These are the activations of a small neural network, seen along a few directions. Each row is one input.
In each table, some parts of the input vary, and every possible input appears once, in random order.
Descriptions start from the smaller parts, as in this example, which fits no table here: one of 4 places along a line, together with either a single point or one of 9 places along a line or (one of 3 separate values, together with one of 8 places around a ring).
Shared parts are said once, and a part with two or three values counts as separate values.

Other details of the inputs vary at random and push rows far along three fixed directions, the same in every table; ignore that.

Table:
row 1: [0 6 11 -6 -8 -8 9 -9 9 10 -5 11]
row 2: [2 9 11 -3 -4 -9 8 -3 10 8 -4 11]
row 3: [0 6 11 -6 -6 -9 7 -9 9 10 -6 11]
row 4: [9 -17 -23 -9 -5 -12 2 3 -4 3 6 3]
row 5: [-10 6 -9 6 0 -7 7 3 0 -39 -7 -21]
row 6: [-1 10 19 11 8 8 -11 -4 -11 17 4 -1]
row 7: [-3 -6 -16 3 -1 -10 5 -1 -5 -18 2 -14]
row 8: [2 -5 -7 -4 -3 0 -1 -3 -5 -5 -1 -3]
row 9: [-1 6 6 -7 -5 0 8 1 17 4 -5 16]
row 10: [2 2 9 -11 -10 2 7 -4 16 2 -9 16]
row 11: [6 -16 -25 -7 0 -7 0 13 3 5 2 3]
row 12: [-7 6 7 -1 -4 6 3 -5 9 -20 -6 1]
row 13: [-1 7 19 9 5 10 -11 -12 -11 19 4 -3]
row 14: [3 -14 -16 10 13 11 -16 11 -18 13 13 -9]
row 15: [2 3 9 -9 -9 0 8 -5 17 1 -5 16]
row 16: [0 10 19 8 10 14 -9 1 -6 15 1 -1]
row 17: [-19 21 7 7 2 3 9 0 10 -53 -13 -22]
row 18: [7 -20 -22 -8 -5 -7 2 9 -1 3 5 5]
row 19: [-4 -1 2 16 9 19 -18 -6 -28 -3 13 -19]
row 20: [1 10 12 -5 -1 -5 9 1 15 5 -5 12]
row 21: [1 6 6 -8 -5 1 7 1 17 5 -9 15]
row 22: [6 -14 -21 -4 -2 -18 5 11 -3 7 4 0]
row 23: [3 3 9 -11 -8 -4 5 -9 9 8 -6 16]
row 24: [6 -14 -21 -6 2 -13 5 16 0 6 4 1]
row 25: [1 5 17 4 2 14 -13 -11 -10 16 4 2]
row 26: [8 -17 -22 -7 -3 -15 4 4 -4 7 1 -2]
row 27: [-1 8 14 9 7 17 -9 -2 -2 13 5 3]
row 28: [-11 6 -9 6 0 -8 6 3 1 -39 -6 -22]
row 29: [4 -13 -12 10 16 5 -15 13 -22 14 13 -12]
row 30: [-8 7 15 13 6 24 -14 -7 -10 -12 3 -13]
Description of these inputs: one of 5 places along a line, together with one of 6 places around a ring.
Changing only the place on the line of 5 turns row 29 into row 24. The same change can be made to row 6. Which row results?
Answer: row 22
A walk changes only the place on the ring of 6. It starts at row 16 and steps to row 21. List the rest of the walk in order.
Answer: row 10, row 8, row 26, row 5

Table:
row 31: [2 -18 -28 -9 -6 -4 4 7 4 -19 0 -1]
row 32: [-5 -7 -26 1 -3 -18 14 11 5 -31 3 -11]
row 33: [15 -11 6 -13 -6 6 -5 -4 7 46 3 31]
row 34: [-6 15 19 9 -10 -16 7 -29 -13 -9 0 -14]
row 35: [1 -22 -32 24 19 6 -20 17 -39 -2 28 -32]
row 36: [5 -12 -22 -11 0 -17 8 17 6 -7 -7 -1]
row 37: [21 -35 -31 -19 -6 -8 -3 14 0 35 10 23]
row 38: [0 -5 3 11 7 25 -20 -5 -18 9 11 -8]
row 39: [2 -11 -24 -4 -4 -21 13 10 7 -6 4 1]
row 40: [-4 4 10 23 23 25 -27 5 -31 7 10 -26]
row 41: [12 -2 10 -5 -2 -7 1 1 6 49 9 28]
row 42: [-5 15 15 -2 2 1 4 -1 10 -6 -13 0]
row 43: [-5 -2 5 15 10 30 -21 -3 -21 -6 11 -15]
row 44: [2 -18 -28 -9 -6 -4 4 7 4 -19 0 -2]
row 45: [3 14 22 -10 -11 -20 8 -25 -2 9 -15 1]
row 46: [-3 6 11 -5 -6 13 1 -6 10 -11 -5 9]
row 47: [-6 14 15 4 -2 -1 8 -3 10 -5 0 6]
row 48: [19 -25 -25 -16 2 -18 0 21 0 34 2 14]
row 49: [-5 15 15 -2 1 1 4 -1 10 -6 -13 0]
row 50: [-2 3 7 19 12 12 -14 0 -19 15 17 -9]
row 51: [2 7 13 0 6 4 -4 2 1 14 -6 3]
row 52: [-9 18 15 -1 1 1 7 0 12 -22 -16 -4]
row 53: [-3 14 16 0 -4 -4 10 -4 14 4 -1 13]
row 54: [2 -2 8 -2 -2 15 -7 -6 1 11 2 10]
row 55: [13 -2 11 -11 2 -5 -3 3 6 48 -4 22]
row 56: [-5 -7 -26 0 -2 -18 14 12 5 -32 3 -10]
row 57: [-10 16 13 10 1 2 5 -6 5 -14 0 -5]
row 58: [-11 19 12 6 -3 -3 12 -7 12 -20 -4 -2]
row 59: [-7 6 8 24 14 16 -14 0 -21 1 16 -17]
row 60: [2 -18 -28 -9 -7 -4 4 6 4 -19 0 -2]
row 61: [3 5 18 -13 -20 -10 7 -33 1 4 -9 10]
row 62: [-3 -7 -26 -6 1 -16 10 14 5 -29 -10 -15]
row 63: [-4 15 16 -2 2 1 4 0 10 -7 -13 1]
row 64: [-2 15 17 -6 -1 -2 6 -2 14 2 -15 7]
row 65: [0 -6 4 11 8 27 -21 -3 -19 8 12 -6]
row 66: [-9 10 9 -3 -7 11 5 -9 13 -26 -9 2]
Changing only one part turns row 32 into row 65. The same change can be made to row 57. Which row results?
Answer: row 33
What do these inputs look like to the network?
Answer: one of 3 separate values, together with either a single point or one of 11 places along a line
Which other rows does row 44 become when the choice among 3 separate values takes its other values? List them by row number.
Answer: row 51, row 53

Table:
row 67: [2 -6 -7 13 13 8 -13 11 -9 27 9 -5]
row 68: [2 -7 -17 -6 -7 -22 10 -2 -5 -15 2 -4]
row 69: [-17 35 25 15 9 17 2 -5 5 -29 -8 -13]
row 70: [-15 32 46 15 1 15 -7 -26 -5 -7 -1 -7]
row 71: [2 -5 -14 -3 -3 -22 13 8 2 -13 0 -7]
row 72: [-3 13 14 -10 -13 -18 16 -14 15 -7 -8 12]
row 73: [-3 19 8 -9 -5 -8 17 3 25 -6 -13 14]
row 74: [-3 -17 -25 -8 -1 -8 7 17 12 -16 -1 3]
row 75: [6 -10 -6 7 5 12 -14 -7 -19 23 15 -4]
row 76: [8 -16 -4 6 4 18 -18 5 -14 21 15 0]
row 77: [-2 8 29 4 6 21 -10 -1 6 28 2 20]
row 78: [2 -10 -25 -8 -8 -11 10 -3 1 -16 0 -3]
row 79: [7 10 28 1 -2 23 -10 -8 1 25 4 19]
row 80: [-1 13 14 -12 -13 -18 15 -14 13 -3 -7 15]
row 81: [1 14 25 2 -2 17 -6 -20 -2 23 4 11]
row 82: [2 1 3 15 11 3 -10 4 -25 9 14 -16]
row 83: [-6 -2 -3 7 6 20 -16 0 -17 -40 -10 -33]
row 84: [0 17 26 7 9 14 -8 -2 8 34 0 12]
row 85: [-6 11 13 -7 -14 -18 16 -14 16 -7 -11 12]
row 86: [-12 12 1 21 10 3 -1 1 -21 -41 5 -36]
row 87: [0 1 -6 15 17 12 -14 10 -15 11 10 -13]
row 88: [12 -25 -19 -6 -6 -1 -3 11 1 22 7 15]
row 89: [5 -8 1 15 9 -2 -10 5 -19 24 12 -8]
row 90: [0 14 20 -15 -9 -15 13 -5 13 -3 -27 3]
row 91: [3 -8 -15 -2 -3 -23 13 8 3 -10 -1 -6]
row 92: [-1 12 12 -16 -6 0 13 3 24 -7 -10 24]
row 93: [10 0 15 -13 -11 5 3 -3 18 25 -2 31]
row 94: [1 -13 -25 -6 -8 -10 8 -3 3 -12 1 -4]
row 95: [8 -20 -20 -6 -6 -7 0 -2 -3 25 7 9]
row 96: [2 -6 1 16 8 -1 -9 5 -19 18 11 -12]
row 97: [0 -15 -22 -10 0 -7 5 16 11 -12 1 5]
row 98: [1 12 29 7 0 27 -11 -9 -1 11 4 10]
row 99: [2 -12 -27 -7 -8 -11 10 -3 3 -15 0 -3]
row 100: [-14 7 -3 19 7 2 -6 -9 -23 -41 7 -34]
row 101: [-16 2 -6 16 14 19 -10 8 -10 -42 5 -27]
row 102: [5 -11 -15 -15 -5 -23 3 -4 -6 -9 -15 -10]
row 103: [-5 10 7 -11 -15 -5 16 -16 23 -10 -10 12]
row 104: [3 -10 -4 4 13 15 -15 12 -13 14 14 0]
row 105: [-1 -6 -25 -3 2 -14 10 15 13 -12 -5 -5]
row 106: [2 -11 -20 -13 0 -6 7 16 7 -13 2 7]
row 107: [1 14 17 -7 -8 -17 19 -4 18 -1 -10 13]
row 108: [2 -6 -7 14 14 8 -13 11 -10 27 8 -4]
row 109: [-4 5 10 -9 -16 2 12 -3 26 -13 -11 17]
row 110: [10 -12 -3 -2 6 11 -19 -10 -22 23 -3 -10]
row 111: [-1 -13 -25 -4 -9 -10 9 -3 3 -12 -1 -3]
row 112: [-1 16 12 -18 -3 -7 8 1 21 1 -30 8]
row 113: [-17 34 25 16 9 17 1 -6 7 -28 -9 -14]
row 114: [4 -10 -5 5 14 15 -15 11 -14 13 13 1]
row 115: [-15 9 1 23 10 3 -3 1 -16 -40 4 -39]
row 116: [5 -15 -20 -20 1 -7 0 14 4 -14 -16 -2]
row 117: [14 -24 -18 -8 -5 -1 -4 10 1 21 9 14]
row 118: [10 -17 -14 -6 -4 -20 0 -1 -8 25 9 8]
row 119: [8 -18 -14 -5 -5 -20 0 0 -8 26 9 8]
row 120: [4 11 29 2 -3 24 -9 -8 1 19 4 16]
What do these inputs look like to the network?
Answer: one of 6 places around a ring, together with either a single point or (one of 2 separate values, together with one of 4 places along a line)
Changing only the place on the ring of 6 turns row 79 into row 86. The same change can be made to row 88. Which row results?
Answer: row 89
Changing only the place on the ring of 6 turns row 108 into row 85. The same change can be made to row 113. Which row results?
Answer: row 100
Which other rows agree with row 103 in the place on the ring of 6? List them by row number.
Answer: row 75, row 78, row 81, row 94, row 95, row 99, row 110, row 111
Which other rows does row 119 become when the choice among 2 separate values takes its other values? List them by row number.
Answer: row 85

Table:
row 121: [-17 21 7 14 6 12 3 0 2 -41 -5 -20]
row 122: [4 7 5 -9 -6 -20 15 0 18 10 -11 13]
row 123: [2 -18 -27 -5 1 -4 -3 9 -7 -19 2 -11]
row 124: [0 7 15 4 4 18 -6 0 0 5 2 5]
row 125: [-2 5 -4 -9 -7 -12 16 9 20 -15 -8 10]
row 126: [1 13 26 5 10 11 -10 1 -3 29 3 11]
row 127: [8 -27 -35 -12 -7 -9 3 9 4 0 5 6]
row 128: [-2 -9 -17 12 13 0 -9 17 -16 -7 7 -22]
row 129: [-4 -12 -27 -3 2 -2 -1 6 -5 -34 -2 -19]
row 130: [-18 18 15 21 5 16 -6 -16 -13 -32 4 -27]
row 131: [-2 10 18 10 3 5 -3 -5 -2 10 6 3]
row 132: [-1 -14 -18 6 5 1 -11 1 -24 -12 8 -20]
row 133: [3 -14 -24 0 -2 -13 4 4 -12 -15 7 -14]
row 134: [9 -22 -13 4 1 5 -15 -1 -22 24 17 0]
row 135: [-10 12 14 14 8 23 -14 -8 -11 -19 -3 -21]
row 136: [0 6 17 2 2 14 -9 -6 -2 5 -3 0]
row 137: [-1 8 13 4 5 19 -6 -1 1 6 1 4]
row 138: [-2 0 -3 -9 -14 -18 17 -6 14 -14 -5 7]
row 139: [3 13 27 6 8 4 -8 -5 -5 29 4 8]
row 140: [8 -21 -15 4 2 6 -15 -2 -21 25 16 -1]
row 141: [6 -8 -4 13 10 5 -14 3 -18 31 18 -2]
row 142: [9 -20 -30 -9 -4 -26 8 7 -4 4 0 -6]
row 143: [-2 9 15 5 7 15 -7 0 1 7 -4 -1]
row 144: [4 7 21 3 -2 15 -10 -15 -7 26 4 11]
row 145: [10 -15 -4 10 12 9 -18 12 -17 46 21 7]
row 146: [-1 -13 -19 7 12 8 -11 14 -17 -11 8 -18]
row 147: [0 3 5 -5 -9 0 4 -9 3 -8 -3 5]
row 148: [-12 17 9 11 7 1 2 -4 -3 -24 -4 -17]
row 149: [2 -12 -20 -1 2 -13 0 2 -13 -3 4 -13]
row 150: [-5 10 13 4 0 19 -6 -9 0 -12 -1 -3]
row 151: [6 -10 -13 -1 9 -5 -5 14 -6 22 6 3]
row 152: [-13 9 7 10 3 17 -1 0 3 -31 -1 -11]
row 153: [4 6 8 -10 -7 -21 15 1 17 9 -10 14]
row 154: [-2 2 -6 -13 -4 -7 14 6 21 -16 -13 8]
row 155: [-2 3 7 -4 -8 -4 4 -8 3 -8 -9 0]
row 156: [2 0 1 -13 -8 -2 11 2 24 6 -6 23]
row 157: [-3 4 4 -6 -6 -2 3 -10 3 -7 -7 2]
row 158: [-3 12 6 -8 -5 -12 15 5 23 -6 -15 9]
row 159: [-1 11 22 9 7 16 -9 -2 0 29 7 12]
row 160: [7 -2 3 -17 -13 -3 9 -3 18 4 -7 22]
row 161: [-6 15 20 8 1 2 -1 -11 -6 -6 -4 -11]
row 162: [5 2 6 -14 -6 -7 11 6 22 7 -13 18]
row 163: [4 7 18 -6 -4 -7 3 -10 2 20 -2 12]
row 164: [0 5 -3 -8 -8 -18 18 2 16 -14 -6 7]
row 165: [-7 14 5 3 -2 -5 10 -3 8 -20 -5 -5]
row 166: [4 -4 3 -15 -13 -3 9 -4 20 4 -5 23]
row 167: [2 -13 -26 0 -2 -12 4 3 -11 -14 6 -15]
row 168: [15 -24 -24 -14 -7 -18 1 4 -2 27 0 11]
What do these inputs look like to the network?
Answer: one of 2 separate values, together with one of 4 places along a line, together with one of 6 places around a ring
Changing only the choice among 2 separate values turns row 168 into row 155. The same change can be made to row 121. Which row results?
Answer: row 125
Changing only the choice among 2 separate values turns row 123 into row 129. The same change can be made to row 124. Which row results?
Answer: row 137
Which other rows does row 166 become when the place on the ring of 6 takes its other values? List them by row number.
Answer: row 131, row 134, row 138, row 145, row 152
Which other rows does row 159 become when the place on the ring of 6 takes its other values? List them by row number.
Answer: row 127, row 130, row 140, row 141, row 156
A walk changes only the place on the line of 4. It starts at row 161 and steps to row 163. List the rest of the walk in order.
Answer: row 133, row 138
Which other rows does row 160 become when the choice among 2 separate values takes its other values? List them by row number.
Answer: row 150
